A small network was shown many inputs. Here are its activations along a few directions, one row for each input.
In each table, some parts of the input vary, and every possible input appears once, in random order.
Descriptions start from the smaller parts, as in this example, which fits no table here: one of 5 places around a ring, together with either a single point or one of 9 places around a ring or (one of 3 separate values, together with one of 6 places along a line).
Shared parts are said once, and a part with two or three values counts as separate values.

Other details of the inputs vary at random and push rows far along two fixed directions, the same in every table; ignore that.

A family of inputs:
row 1: [ 20  26 -13 -28  13  38   7  46  25  35  31 -29]
row 2: [-22  34  29 -13  -5   9 -10  28  44  10  21  -4]
row 3: [-20 -12  39  33  -5 -18 -19 -34 -10  -6 -23  58]
row 4: [ 20 -17 -19   3  12 -16  12 -13 -29 -32   4   2]
row 5: [-26  42  26 -27  30  12  -4 -15  40   9  18 -15]
row 6: [ 17 -21   6   4  25 -11 -22 -21 -24  -2  -6  47]
row 7: [ 21 -19 -14  21 -18   0  21   7 -33   3  -2  26]
row 8: [  3  12  12 -35   5   8  -5  26  33  12   3   2]
row 9: [ 26 -26  -5  18 -28 -16   0   9 -24 -19 -19  22]
row 10: [ 44 -10 -45  12 -33   8  16  39 -14 -43   3 -71]
row 11: [-25   8  -3 -45   0   0 -10  16  38   1  17 -24]
row 12: [-10  47  33 -22  34  22 -25   2  48  29  20   6]
row 13: [ 17 -11 -11   8 -31   7  13  21  -7  14  -4   0]
row 14: [ 18 -22 -24  12  16   0  19 -16 -33  -2  16  -3]
row 15: [ 11 -43  15  16 -10 -18 -29 -27 -18   0 -34  44]
row 16: [-39  11  26  22  25 -27 -20 -47 -30   9 -56  21]
row 17: [  0  -3   3  31 -14   2  -2 -15 -19 -33  -7 -18]
row 18: [-11  13 -29 -28 -19  17  23  40  25   9  32 -48]
row 19: [  6  16  -2 -27  12  27  10  25  24  36  16  -4]
row 20: [-30 -11  21  28  -2 -17  -9 -48 -19 -24 -15  30]
row 21: [-31 -17   6 -30   4  13 -15 -22  40  43  -6 -14]
row 22: [-15 -35  -7  12   5 -14  14 -40 -26   5  -8  34]
row 23: [ 42   4 -45   5 -21   3  36  45 -21 -49  17 -53]
row 24: [-19   5   1 -43   0   4 -10  10  45   5   0 -31]
row 25: [ 28  20 -26  43 -25  -1  35  18 -39 -63  16 -32]
row 26: [ -3 -14 -29  26   4 -23  11  -8 -35  19 -46 -15]
row 27: [ 45  40 -18  34 -15  19  26  46 -14 -36  23 -27]
row 28: [ 26 -34 -11  31 -32   2   1  -1 -29  11 -18  12]
row 29: [-13  -3  34  32   7 -16 -12 -36 -15  -9 -14  66]
row 30: [-14   4  25  13  33 -15 -15 -60 -15  -8   6  36]
row 31: [ -6  28  30  -5  -3  25 -19  21  43  17  -1 -17]
row 32: [  3  -7 -22  18   7 -32  -4  -2 -36  -5 -53 -20]
row 33: [  4  13   0 -45  35  10  -8   5  29   9  26 -30]
row 34: [ -5  17  20 -48  27  14 -17  14  43  26   6  11]
row 35: [-22 -33  15   7 -12 -17  -8 -27 -16  25  -5  63]
row 36: [ 44   4 -33  10 -41  -1  18  65 -18 -38  20 -32]
row 37: [ 13 -22 -26  17   6  -5  28 -15 -37  -9   8   3]
row 38: [-56  25  35 -27  12   0 -21 -20  45  10  15   5]
row 39: [-39  -9   5 -35   2   7  -3 -16  39  39  -2  -4]
Description of these inputs: one of 3 separate values, together with either a single point or (one of 2 separate values, together with one of 6 places along a line).
Q: The inputs of row 26 and row 16 match in every part but the choice among 3 separate values. If row 18 is changed in the same way as row 26 into row 16, which row does it become?
A: row 38
Q: Change only the place on the line of 6 in row 14. List by row number the other rows that result.
A: row 18, row 21, row 22, row 37, row 39
Q: List by row number the other rows that have the choice among 3 separate values in common with row 11.
A: row 4, row 6, row 8, row 9, row 10, row 15, row 23, row 24, row 32, row 33, row 34, row 36
Q: Change only the choice among 3 separate values in row 35. List by row number the other rows that result.
A: row 2, row 36
